These are the activations of a small network on made-up records, seen along a few directions, one row for each record.
Here are examples, each followed by its value of one field, Tir.
The largest differences between rows may come from other fields.
(in the rows, 500 means zero)
Random noise pushes rows far along 23 fixed directions. That doesn't count. These rows show it; they differ only by the noise:
[595 523 617 594 484 477 504 540 429 513 598 246 418 489 455 407 576 597
 572 679 308 411 406 338 411 458 770 425 483 423 443 560 532 506 384 422
 322 653 343 581 528 443 381 628 539 636 593]
[192 384 451 490 521 447 374 572 504 562 376 576 441 462 473 539 457 356
 369 476 556 439 415 473 739 483 474 612 642 467 582 667 381 501 405 383
 516 404 748 360 516 496 659 481 292 410 532]
[451 590 628 622 529 554 506 580 466 507 510 432 502 278 413 284 615 570
 538 328 592 615 511 539 676 465 553 435 620 238 440 585 419 564 451 686
 526 543 262 498 424 379 427 461 489 435 506]
[570 557 441 455 593 394 531 486 637 545 486 571 619 483 470 540 452 444
 404 423 437 510 510 403 503 561 499 444 386 603 468 407 402 408 494 392
 513 495 493 588 617 653 383 449 470 448 568]
[624 505 563 461 582 504 615 533 366 539 330 375 426 426 386 576 575 361
 546 609 428 376 483 445 605 379 584 489 583 355 376 442 446 566 637 441
 442 541 392 439 468 507 552 472 454 554 693]
[459 554 541 651 546 508 518 579 448 452 332 564 483 443 655 566 495 435
 508 425 493 318 292 485 458 568 497 451 277 607 329 450 375 325 478 519
 480 752 425 491 452 547 397 460 406 360 575]
[342 383 435 486 604 541 437 501 345 382 657 562 396 573 258 451 624 298
 439 433 531 510 367 659 565 462 686 517 452 346 337 391 424 558 396 431
 455 602 516 305 403 614 538 582 373 558 605]
[458 545 549 594 441 477 435 537 544 616 529 475 440 538 570 414 482 567
 480 491 351 431 433 516 553 430 436 525 437 567 504 461 386 515 443 380
 465 547 553 466 593 587 361 625 533 391 486]
[787 458 664 509 506 631 559 638 545 480 537 568 524 677 371 493 490 347
 598 474 502 419 716 435 565 565 298 687 314 318 694 571 514 348 613 586
 718 463 303 489 545 349 578 494 425 609 598]
[622 440 682 565 652 479 626 502 640 634 460 280 364 457 543 540 583 556
 382 398 136 500 579 415 425 529 427 488 571 828 544 285 388 267 553 421
 333 724 555 596 381 666 360 472 498 508 558]
[689 524 550 536 491 503 796 427 455 569 535 629 347 368 604 519 573 759
 595 577 594 403 543 294 608 444 637 621 668 253 628 387 848 650 584 484
 455 720 592 570 487 606 678 605 843 400 526]
[488 616 386 547 359 362 672 338 390 483 453 551 481 366 552 594 505 633
 528 673 634 414 409 460 533 369 596 502 662 246 426 515 493 710 454 404
 535 455 536 427 521 622 660 757 658 527 529]
[596 500 706 550 495 567 389 495 365 545 463 650 399 586 626 416 675 518
 707 583 531 245 643 519 464 409 358 430 284 289 496 399 427 510 456 508
 467 547 362 569 599 671 540 478 536 283 629]
[548 395 593 538 512 467 544 593 411 496 517 464 500 494 511 507 491 601
 648 561 452 372 686 585 567 550 441 463 578 480 474 554 530 418 528 505
 488 510 494 559 333 497 588 578 438 542 581]
[528 352 483 514 426 491 314 617 420 440 297 488 643 463 657 331 324 608
 683 584 427 272 453 522 521 565 412 477 443 759 584 630 657 481 649 694
 430 520 624 528 550 322 491 429 403 545 405]
[466 436 528 562 569 494 392 541 473 564 741 377 500 478 280 255 476 709
 588 510 361 528 659 567 494 553 538 420 734 319 574 507 351 576 471 375
 465 328 492 544 497 383 532 552 658 677 405]
[597 607 499 554 606 448 635 563 506 609 457 374 362 478 555 697 429 437
 576 591 406 570 544 390 490 281 615 520 531 221 469 439 617 597 662 395
 412 582 588 440 416 367 392 301 692 384 597]
[420 368 350 435 532 401 427 517 571 361 634 427 569 577 315 450 586 522
 417 512 441 480 558 497 515 586 546 451 436 423 462 416 488 462 359 376
 483 406 518 711 418 593 571 336 390 442 549]
[463 334 386 442 482 475 434 430 387 265 338 387 566 514 416 404 614 402
 512 594 499 320 292 587 484 440 606 458 361 558 342 430 560 527 480 635
 404 537 422 588 398 525 550 350 271 544 574]
[469 460 386 550 325 537 465 585 393 300 553 493 481 440 583 550 497 545
 523 472 602 642 468 391 532 537 405 684 487 394 786 634 787 632 516 684
 548 534 712 389 425 275 699 455 564 489 269]
[608 507 449 479 434 420 581 529 557 503 533 510 556 563 453 518 450 433
 627 588 498 397 482 641 678 325 356 635 302 292 496 390 491 605 570 389
 544 387 592 457 506 511 469 406 540 411 509]
[513 652 358 717 329 511 357 491 548 386 229 333 462 640 662 556 522 518
 421 647 374 370 281 253 179 389 487 442 356 397 484 625 317 527 463 535
 581 510 298 610 638 334 438 452 405 531 557]
[569 507 558 437 524 454 456 473 392 716 408 543 594 412 534 500 401 506
 429 569 218 375 652 322 564 432 419 498 672 661 748 588 351 609 574 467
 482 387 511 389 707 582 397 647 500 448 577]
[266 472 527 394 388 539 406 358 292 438 485 631 570 347 644 528 455 574
 434 539 612 396 559 570 432 664 415 449 613 682 577 615 495 510 373 703
 516 432 504 364 364 528 578 577 518 312 396]
[440 353 582 586 568 532 447 623 271 476 595 524 492 581 412 382 452 382
 624 406 446 440 481 648 649 494 480 610 313 549 511 493 588 427 503 488
 494 540 498 448 435 439 509 547 476 439 461]

[484 500 568 617 507 538 491 391 434 467 444 639 428 569 530 383 536 466
 575 437 639 440 534 574 457 374 475 552 382 269 472 437 545 472 498 628
 594 549 375 476 498 542 541 492 589 355 543] -> k1
[526 474 419 468 523 521 511 401 709 501 444 509 516 613 436 407 451 473
 553 534 665 553 426 604 513 359 563 568 537 339 496 556 588 575 569 581
 548 338 513 589 500 321 508 347 476 678 474] -> k9
[524 363 495 529 522 445 398 482 581 497 379 447 583 559 464 233 457 532
 494 410 379 548 669 575 548 358 455 478 526 560 535 486 603 480 602 705
 534 454 447 590 558 518 390 407 406 416 572] -> k6
[480 387 423 449 602 479 413 503 452 459 447 375 551 475 328 359 441 452
 547 463 432 507 503 568 529 489 489 504 506 504 491 365 545 521 649 486
 445 382 564 546 468 387 551 233 581 498 392] -> k1
[498 598 556 348 330 503 423 476 442 522 518 433 510 393 595 568 418 511
 492 657 511 470 482 398 442 636 425 510 472 652 579 519 538 522 477 454
 444 462 611 346 625 484 521 546 672 424 345] -> k3
[474 464 538 514 701 542 497 748 296 586 542 570 502 458 507 566 382 437
 571 258 471 709 756 479 669 582 488 486 537 570 546 532 779 449 692 549
 514 576 538 516 369 369 486 365 575 272 484] -> k7
[509 507 447 501 500 449 344 491 703 497 307 572 579 465 528 300 446 428
 427 264 559 674 510 531 553 446 384 474 448 627 471 430 515 447 628 676
 557 530 599 436 689 592 414 430 404 473 462] -> k8
[650 570 672 495 511 622 449 669 559 526 584 421 557 533 452 485 519 480
 467 472 337 434 588 308 431 740 384 491 320 589 625 545 364 310 459 492
 553 536 255 595 584 382 380 414 485 453 508] -> k5
[440 421 522 537 585 780 506 464 329 532 310 586 264 510 537 507 629 516
 343 422 403 375 413 428 433 492 541 553 802 598 582 449 471 609 656 672
 508 732 439 355 398 483 595 575 473 507 579] -> k5
[552 512 437 499 506 422 629 475 559 407 470 556 674 257 529 525 526 493
 498 503 471 394 334 545 589 426 515 496 450 409 528 479 350 593 479 662
 426 620 538 362 414 533 321 367 359 488 565] -> k7
[419 597 384 331 427 689 538 493 559 522 571 547 424 524 410 471 626 590
 411 392 693 633 434 673 687 562 364 565 604 492 421 324 566 739 576 454
 592 345 498 592 425 490 612 378 656 332 305] -> k6
[502 368 569 530 752 605 434 568 521 562 495 709 552 498 553 496 538 481
 547 356 508 502 497 495 477 595 592 411 638 695 647 708 399 426 497 655
 415 585 524 555 476 423 451 528 191 822 566] -> k3
[570 485 458 312 371 653 368 501 629 370 701 611 532 678 543 481 576 674
 494 678 570 304 529 411 282 821 523 419 325 559 522 480 614 452 351 510
 498 539 414 705 518 514 525 420 517 472 489] -> k9
[571 582 746 469 444 629 490 403 334 589 398 624 430 522 797 724 513 339
 570 594 484 396 643 496 346 347 259 565 359 525 712 574 466 514 527 737
 495 541 434 251 444 480 391 484 507 305 542] -> k8
[482 441 428 768 424 450 564 464 287 403 330 317 450 529 509 291 499 686
 518 365 424 571 472 528 484 404 519 510 575 630 393 439 739 478 611 601
 590 571 334 707 456 496 637 712 626 483 413] -> k4
[500 433 519 450 616 476 405 611 380 638 580 501 569 700 537 602 429 412
 629 630 350 427 510 527 507 470 578 433 361 727 500 642 511 502 457 289
 374 345 513 678 583 453 382 513 370 558 559] -> k2
[488 456 633 407 517 567 442 434 539 530 615 599 311 540 587 525 609 462
 562 590 638 536 476 523 424 478 623 491 493 459 505 481 636 526 412 511
 318 662 688 353 530 598 532 564 531 580 514] -> k4
[570 688 462 457 490 554 490 630 346 517 384 612 426 304 617 689 710 495
 477 439 629 622 381 236 561 610 510 368 572 560 476 507 459 687 533 401
 420 624 564 479 739 644 666 628 488 552 468] -> k2

Which value of Tir does each new row have?
[542 502 479 468 556 607 622 424 441 478 568 498 483 574 489 606 476 555
 518 548 433 383 516 620 330 590 436 495 468 561 449 305 445 467 578 449
 528 477 406 569 311 457 495 371 690 432 452] -> k5
[484 550 494 410 599 553 638 304 433 515 563 621 666 439 377 564 595 445
 340 478 518 393 389 410 460 612 543 500 472 574 601 520 260 498 327 481
 561 333 185 665 501 548 493 479 463 511 509] -> k7
[658 376 759 559 558 497 575 268 484 493 385 503 452 551 576 400 578 520
 665 611 536 282 589 531 287 446 429 504 389 516 564 405 484 284 480 614
 458 507 362 637 519 594 612 492 568 615 550] -> k2
[400 531 518 551 341 565 437 425 405 454 435 530 414 512 645 529 616 608
 460 508 641 560 518 438 424 523 431 490 639 533 591 687 555 557 389 636
 557 459 449 546 469 484 700 714 452 560 423] -> k9
[427 377 382 491 699 409 400 438 598 478 525 669 570 463 512 380 360 697
 510 439 542 456 605 445 308 723 693 297 642 598 452 429 591 352 523 491
 431 580 648 655 509 578 532 410 593 570 499] -> k9
[714 668 382 380 330 550 760 521 555 393 611 258 531 555 368 739 494 460
 476 758 475 492 337 459 455 521 577 598 417 376 390 473 535 617 543 372
 567 432 345 496 421 318 465 482 599 650 504] -> k2
[606 525 410 487 438 632 583 636 622 526 642 500 479 633 581 585 456 746
 487 586 368 419 513 479 461 607 554 497 590 587 517 547 632 577 564 488
 520 620 481 610 376 386 366 555 509 532 537] -> k4
[440 498 469 477 530 348 693 337 682 557 450 470 630 393 454 516 404 497
 391 536 519 458 438 533 610 391 608 555 611 460 490 586 437 466 411 530
 529 395 457 544 385 504 383 470 418 497 595] -> k9
[527 554 319 503 395 533 490 360 458 413 527 707 637 584 557 366 542 574
 562 461 547 317 221 766 504 407 344 514 170 588 393 223 407 699 513 508
 534 466 456 560 575 678 384 497 575 363 362] -> k7
